A small network was shown many inputs. Here are its activations along a few directions, one row for each input.
In each table, some parts of the input vary, and every possible input appears once, in random order.
A made-up example of a description, with smaller parts first: one of 4 places along a line, together with either a single point or one of 9 places around a ring or (one of 3 separate values, together with one of 8 places around a ring).
Shared parts are said once, and a part with two or three values counts as separate values.
In the rows, 128 means zero.

Other details of the inputs vary at random and push rows far along three fixed directions, the same in every table; ignore that.

Rows:
R1: [143  99 136  92 110 100 131  75 163  64 138  70 137 210]
R2: [ 99 142 157 147 142 133 156 171  78 203  64 182  97 121]
R3: [157 144 126 153 103 114 131 148 102 154 185 145 181  45]
R4: [148 143 161 104  84  83 140 145 154 153 159 112 103 188]
R5: [143 154 111 166 140 105 118 187 112 166 188 162 190  76]
R6: [114 157 139 153 103 129 156 112  89 195  63 192  92 104]
R7: [129 112 139 100 126 134 128 116 174  63 156  75 112 214]
R8: [133 111 122 133 166 152 114 156 155  68 158 110 140  75]
R9: [146 113 106 131 148 156 118 119 126  66 153 106 176  75]
R10: [122 141 169 140 127 150 172 126  89 216  63 155 100  96]
R11: [126 125 153 124  93 110 145 148 143 175 163  75 112 180]
R12: [140 138 144 122  79 112 133 149 139 175 180  76 126 190]
R13: [146 119  91 121 146 127 107 110 145  70 141 121 179  64]
R14: [118 158 123 107  85  87 151 113 117 144 165 104 106 187]
R15: [119 111  89 125 167 140 102 139 137  67 165 122 134  72]
R16: [102  89 109 161 229 202  71 118 128  41  44 181 152  77]
R17: [137 124  79 137 151 145 112 116 126  59 156 113 163  73]
R18: [134 131 154 133  79 108 127 132 149 176 162  95 123 196]
R19: [101 151 147 152 153 135 166 167  94 209  62 180 106 123]
R20: [128  99  90 135 191 155  81 149 134  30 163 110 188 107]
R21: [138 102 135 101 128 135 135  77 155  79 152  54 142 212]
R22: [114 121 141 119 156 157 107 112 134 105  39 174  70 128]
R23: [116 125 158 140 118 157 156 148  99 223  62 156  92 101]
R24: [125 109 113  84 121  94 106  94 169  66 155  92 103 215]
R25: [135 104 114 133 155 145 131 121 130  70 150 100 166  69]
R26: [147 151 118 152 114 114 105 179 111 145 197 166 143  49]
R27: [ 96 162 140 136 121 126 163 127  84 196  67 174  74  94]
R28: [104 150 145 133 114 136 184 124  93 203  60 170  98  93]
R29: [147 133 151 117  78  94 123 138 153 176 154  88 119 193]
R30: [138 115 149 121  75 105 135 123 141 176 160 100 129 197]
R31: [110 161 143 148 143 146 155 163  88 209  62 189 112 134]
R32: [143 110 100 135 177 124  76 156 133  66 147 131 181  91]
R33: [ 93 113 142 126 166 172 131 119 127 105  46 159  60 126]
R34: [176 145 128 137 117 110 118 149 112 168 175 129 181  46]
R35: [145 145 124 106  68  56 150 111 131 146 168  99 120 188]
R36: [102 124 136 125 158 183 119 116 122 103  48 166  69 134]
R37: [140 152 103 145 115 108 105 167 108 153 200 169 147  50]
R38: [119  75 141 104 150 168 106  71 169  87  35 107  97 200]
R39: [155 156 109 148 140  91 112 193 114 166 175 156 186  69]
R40: [149 133 157 120  79  91 150 105 132 169 180  91 144 191]
R41: [133 116  93 138 146 140 112 104 143  71 154 127 184  70]
R42: [ 84 108 125 114 155 151 117  43 152  56  47 128  82 200]
R43: [127 114  87 138 157 133 125 118 131  64 152 107 152  70]
R44: [134 155 127  99  74  53 138 112 130 147 173 103 113 187]
R45: [145 157 102 135 106 119 146 152 101 156 180 138 176  49]
R46: [144 124 139 112  75 109 142 142 130 176 180  82 134 188]
R47: [109 118 158 138 156 179 121 111 147 111  45 172  85 132]
R48: [ 90 104 118 100 163 173 116  75 149  62  56 132  67 199]
Each input here is: one of 4 places along a line, together with either one of 2 separate values or one of 10 places around a ring.
Q: Changing only the place on the line of 4 turns R24 into R48. The same change can be made to R4. Which row results?
A: R7
Q: Changing only the place on the line of 4 turns R19 into R39. The same change can be made to R33. Which row results?
A: R22
Q: Which other rows does R31 become when the choice among 2 separate values takes its other values? List them by row number.
A: R20
Q: List by row number the other rows that have the place on the line of 4 in common with R18.
A: R3, R5, R6, R16, R26, R30, R37, R40, R41, R42, R47
Q: Which other rows does R2 become when the choice among 2 separate values takes its other values? List them by row number.
A: R19
Q: A walk changes only the place on the line of 4. It starts at R10 and steps to R21. List the rest of the walk in order.
A: R40, R34
